These are the activations of a small neural network, seen along a few directions. Each row is one input.
In each table, some parts of the input vary, and every possible input appears once, in random order.
A made-up example of a description, with smaller parts first: ring(5) and (point or ring(11) or (values(3) and line(4))).
Shared parts are said once, and a part with two or three values counts as separate values.

Other details of the inputs shift rows strongly along two fixed directions, in all tables alike. That doesn't count.
To show where, the next rows are all for the same input, with only those details redrawn:
.25 -.18 -.01 -.69 -.10 -.02 .49 .27 -.24 .05 .21 .26
.21 .11 -.11 .25 -.03 -.09 -.09 -.05 .23 -.05 -.54 .00
-.06 .05 .03 .54 .04 .07 -.20 -.08 .26 -.01 -.03 -.31
-.05 -.09 .08 .11 .00 .10 .07 .07 .04 .04 .33 -.19
.47 -.05 -.16 -.67 -.13 -.16 .42 .21 -.14 -.02 -.43 .44
-.03 -.02 .04 .31 .02 .07 -.06 -.01 .15 .02 .11 -.23
.36 .15 -.20 .12 -.06 -.17 -.04 -.04 .22 -.07 -.84 .16

Table:
r1: -.28 .15 .20 .44 .25 .16 -.44 -.30 -.07 .03 .27 -.35
r2: -.25 -.08 -.02 .07 -.02 .14 .07 .09 -.05 -.15 .32 -.16
r3: -.10 -.18 .05 -.04 -.01 .21 .18 .16 -.14 .04 .47 -.22
r4: .04 -.22 -.10 -.68 -.14 -.18 .40 .27 -.32 -.03 .28 .40
r5: -.06 .05 .03 .54 .04 .07 -.20 -.08 .26 -.01 -.03 -.31
r6: -.22 -.07 .04 .07 -.03 .01 .03 .06 .04 -.11 .40 -.09
r7: -.15 .07 .13 -.10 .22 .02 -.13 -.18 -.25 .08 .05 -.08
r8: .20 .05 .00 -.85 .09 -.18 .13 -.01 -.36 .10 -.50 .51
r9: -.21 -.06 .05 .07 -.01 .06 .06 .06 .04 -.13 .37 -.12
r10: -.35 .09 .08 -.11 -.03 .17 -.04 -.23 -.12 .36 .76 .22
r11: .44 -.07 -.16 -.62 -.16 -.26 .37 .21 -.15 .05 -.40 .50
r12: -.22 -.03 .26 -.24 .10 .25 -.13 -.10 -.30 .06 .59 -.10
r13: -.25 -.15 .08 -.05 -.04 -.01 .12 .12 -.06 -.04 .60 -.05
r14: .15 .26 -.01 -.07 .06 -.12 -.40 -.28 .07 .00 -.89 .29
r15: -.21 .01 -.01 .25 -.01 .09 -.06 .00 .11 -.18 .13 -.20
r16: .08 .13 -.10 .53 .01 .02 -.23 -.11 .29 -.07 -.51 -.21
r17: .12 .14 -.19 .64 -.02 -.23 -.37 -.15 .32 .01 -.73 -.04
r18: -.08 -.16 .11 -.04 -.01 .07 .14 .14 -.05 .09 .55 -.14
- Describe the family of inputs behind these rows. => point or ring(5) or (values(2) and line(6))
- Start at r2 and move only the line(6) part, one step at a time. The first step leads to r15. Which rows follow, in order? => r9, r6, r13, r4
- Which other rows does r17 become when the values(2) part takes its other values? List them by row number. => r4

Table:
r19: .10 -.14 -.02 -.61 -.10 .05 .43 .22 -.24 -.01 .30 .23
r20: .29 .04 -.01 -.50 .04 -.06 .10 .02 -.19 -.02 -.50 .25
r21: -.06 -.07 .05 .11 .00 .12 .08 .05 .01 .04 .35 -.16
r22: .14 .00 -.08 -.16 -.09 -.12 .10 .08 .02 -.07 -.27 .19
r23: .26 .12 -.17 -.10 -.10 -.15 .03 .00 .14 -.10 -.64 .27
r24: -.13 -.03 .09 .40 .01 .11 -.13 -.04 .18 .04 .30 -.30
r25: -.15 -.03 .04 .42 .05 .10 -.11 -.02 .10 .01 .26 -.32
r26: -.12 -.10 .10 -.37 .00 .11 .11 .06 -.23 .16 .49 .12
r27: .24 .25 -.12 -.10 .03 -.19 -.19 -.19 .02 -.08 -.78 .32
r28: -.23 .01 .12 .03 .09 .07 -.07 -.09 -.07 .14 .35 -.07
r29: .25 .14 -.20 .29 -.02 -.22 -.16 -.07 .25 -.10 -.84 .06
r30: -.18 -.04 .10 .53 .04 .06 -.20 -.03 .19 .02 .27 -.35
r31: -.14 -.09 .11 -.39 .02 .06 .11 -.01 -.30 .09 .46 .08
r32: -.01 -.19 .01 -.42 -.05 .00 .30 .21 -.19 -.02 .34 .09
r33: -.26 .14 -.01 .87 .08 .08 -.40 -.19 .33 -.09 -.10 -.43
- Describe the family of inputs behind these rows. => point or line(4) or (values(2) and ring(5))
- Start at r27 and move only the line(4) part, one step at a time. The first step leads to r31. Which rows follow, in order? => r28, r26
